A small network was shown many inputs. Here are its activations along a few directions, one row for each input.
Each table varies a few parts of the input and shows all the possible inputs, shuffled.
A made-up example of a description, with smaller parts first: one of 4 places along a line, together with either a single point or one of 11 places around a ring or (one of 3 separate values, together with one of 5 places around a ring).
Shared parts are said once, and a part with two or three values counts as separate values.

Other details of the inputs vary at random and push rows far along two fixed directions, the same in every table; ignore that.

A family of inputs:
x1: [-14   6  24 -23   9   5  16   1 -39  16  48]
x2: [  7   0 -16  21 -11  12 -10  17  23 -13 -36]
x3: [ 17  -9  40 -32  10 -31  15 -10 -36  -4  35]
x4: [  0   3 -24  10  -5   1 -16  -1  17 -11 -35]
x5: [-13   3  -9   4   3 -13   2  -5   2  14  10]
x6: [-10  13  -6  17 -25 -33 -24  -8  31  17   3]
x7: [  6   6  12  -1   5   5   4  15 -20  -5  26]
x8: [ 12 -14 -14  -9  13  37  31   2 -14 -16 -14]
x9: [  8  13  14 -16   8  -5   1   7  -4  -5  23]
x10: [ 23   1  50 -17  22 -20  12  -2 -42   1  38]
x11: [-28  16  10  -8  -9 -43 -13 -23  17  20  27]
x12: [-22   5 -15  14  -7 -39 -15 -20  32  15  -2]
x13: [ -2   9   0   5 -16 -29 -18 -16  34   7   2]
x14: [ 22 -18   5  -6   7  45  16   9  -7 -11 -13]
x15: [  4 -12  -3 -12   4  46  23  12 -18  -3 -19]
x16: [  4 -17   4 -12   9  47  25   6 -17  -8 -13]
x17: [  7  -5 -13  21  -7  11  -9   8  27 -18 -35]
x18: [-23  10 -19  17 -12 -39 -11 -15  22  18   7]
x19: [ -2   5  21  -6  -1 -13  -5  -4  -5  17  40]
x20: [ -1  -4 -19  10   1  10 -12   2  10 -10 -32]
x21: [  0  -4 -27  17  -4  11 -16   8  12  -6 -42]
x22: [  7  -5 -15   4   5  35   6  18 -26 -15 -18]
Description of these inputs: either one of 2 separate values or (one of 4 places along a line, together with one of 5 places around a ring).
Change only the place on the ring of 5 in x19. List by row number the other rows that result. -> x2, x5, x15, x21

A family of inputs:
x23: [-19   9   0   0  -7 -24 -13  -5  -1  15  11]
x24: [  0 -14 -24   8 -13  28   5  -2  20 -12 -53]
x25: [  8  -3   5 -10   4  22  15   1  -5  -5  15]
x26: [-2  2 -6  4  2 10  1  8 -3  7  8]
x27: [ 10   0  -1  -8  12  16  10   5 -12 -11  13]
x28: [ -4  -3   5  -8  11   7  15   3 -27  11  25]
x29: [ 12  -4  27 -13   8  -3  11  -4  -7  -3  17]
x30: [ -9   7  -5   3  -1 -35  -8 -16  11   6  12]
x31: [ -2  -6   6 -15   5  24  15   5 -27   0   7]
x32: [ 28  -7   8   0   4  16   5  10 -12 -17 -20]
x33: [ -6  13  -1   6  -3 -23 -13  -2   8   7  22]
x34: [ -5   1  13 -15   3   5  17   0 -22   4  22]
x35: [ -3  -1 -10  11 -12  -4   2  -6  11   4  -8]
x36: [ -9   1 -11   2   5 -19  -2 -11   7   7   1]
x37: [16  0 14  0 -6 -7 -4 -1  2 -1 -7]
x38: [ 10  -1   3  -4   6  26  14  13 -20  -5  18]
x39: [ 18   0   4   3  -1 -16 -12  -5  12 -10 -19]
x40: [-17  12  -2   3  -7 -34 -10  -7   6   9   8]
x41: [ 25  -6   6   4  -3  14   2   9  -6 -12 -22]
x42: [ -4  -4   6  -5  10  17   8   5 -27   5  10]
x43: [  3  -8  -1  -7  15  19  19   5 -27   0  10]
x44: [-13  10  -3  10  -3  -9 -19   2   8  12   6]
x45: [-5 -5 -5 -2 12  6  1 -4 -9 -2 -6]
x46: [ -1  -1 -24  13   0   2  -8   0  23  -4 -23]
x47: [12 -7 11  2 -7 -9 -2 -1  3 -4 -6]
x48: [  1   5  19   5  -6 -30  -9  -6  11   7  12]
x49: [ -9   0 -12   5  -5  -2  -7   1   1  -1 -17]
x50: [ -1  -3 -15   2  -2   2   6  -1   6 -13 -25]
x51: [ 20 -17  -5   8 -12  12   4  -1  21 -18 -43]
x52: [ -2  -4 -17   5 -12  20  -5   2  24  -7 -33]
x53: [ -6   4  -3   0  10   0 -11   0   2   0   5]
x54: [-4  4  0 -6 -6  4  3 -1 13 -2  1]
x55: [-21   6   2   6  -5 -24 -15 -12   8  21   9]
x56: [  1  -7   8 -19   5  20  25  -1 -17  -5   7]
x57: [ -6   4 -17  14 -14   7 -15   8  17  -2 -24]
x58: [  2  -6 -26  19 -12  23  -1   7  26  -2 -35]
x59: [  1   6  10 -19  14   5   9   6 -19  -7  25]
x60: [-11   2  -7  -3   1 -15  -9  -8   2   1  -6]
x61: [-12  -2  -8   3  -5 -13   0 -15  19  13  -3]
x62: [-13   8  -4   4 -11  -7 -16   0  15   9  -1]
x63: [ -7   0 -15  17 -10  11 -14   3  21   3 -24]
x64: [ 20  -6  16  -8  15   4  11   4 -13 -16   2]
x65: [ -5  -8  10 -14  12  19  13  -6 -17   4  10]
x66: [  3  -1  -6   1  -6  26  10  12   2  -9 -13]
x67: [  4  -9 -21  10  -6  27   5   2  25  -5 -32]
x68: [-13  16   3   2  -9 -22 -12   2   7  10  18]
x69: [ 23 -11  17  -9  10   9  11   9 -26 -15   5]
x70: [ 11   1  13   0  -9 -21 -11 -11  20   1  -9]
x71: [  9   3  12   7   1 -20  -6   1   3  -4   1]
x72: [-16  13  -1   8   1 -22 -25  -2  10  13  14]
x73: [  9 -12   1 -10   4  26  26  -3 -13  -7   1]
x74: [ -8   8  -3   3   4 -12  -8   1   2  11  19]
x75: [-6 -5 -4  1  1  6 10 -3 -4 10  3]
x76: [  6   5  17   5  -1 -23  -6   1   1   3  11]
x77: [ -1  -2   3  -7   1  13  17   7 -22  -3   5]
x78: [  8  -5   1  -6  10  16  19   4 -27  -6  12]
x79: [  0   0   6  -5   3   0  13   0 -21   5  24]
x80: [ -9   8  -4  -5   4  -8 -14  -1   5   0   4]
x81: [  9  -1  18  -1  -3 -21  -6   1  -7   1  13]
x82: [-12  16   1   0  -4 -24 -13   1   7   6  18]
x83: [-18   7   0   5   3 -25 -15  -8  -2  15  12]
x84: [  3 -11 -21  14  -8  35  -2   4  26 -10 -46]
x85: [ 10  -3   6  -7   5  28  17   9 -17  -4  18]
x86: [-15  15   0  -1  -2 -21 -20   1   3   9  16]
x87: [ 10  -1  13  -4   3 -30  -9  -7   2  -6   6]
What is each input in this table made of? -> one of 5 places along a line, together with either one of 3 separate values or (one of 2 separate values, together with one of 5 places around a ring)
Changing only the place on the line of 5 turns x52 into x86. The same change can be made to x24. Which row results? -> x49
Changing only the place on the line of 5 turns x29 into x76. The same change can be made to x54. Which row results? -> x68
Change only the choice among 2 separate values in x78. List by row number the other rows that result. -> x33
Which other rows agree with x55 in the place on the line of 5? List them by row number. -> x31, x34, x35, x37, x47, x48, x58, x62, x63, x66, x75, x85
A walk changes only the place on the line of 5. It starts at x84 and steps to x63. List the rest of the walk in order. -> x44, x72, x53
Change only the place on the line of 5 in x74. List by row number the other rows that result. -> x26, x46, x58, x67
Change only the place on the ring of 5 in x61. List by row number the other rows that result. -> x24, x56, x65, x73
Change only the choice among 2 separate values in x74. List by row number the other rows that result. -> x43
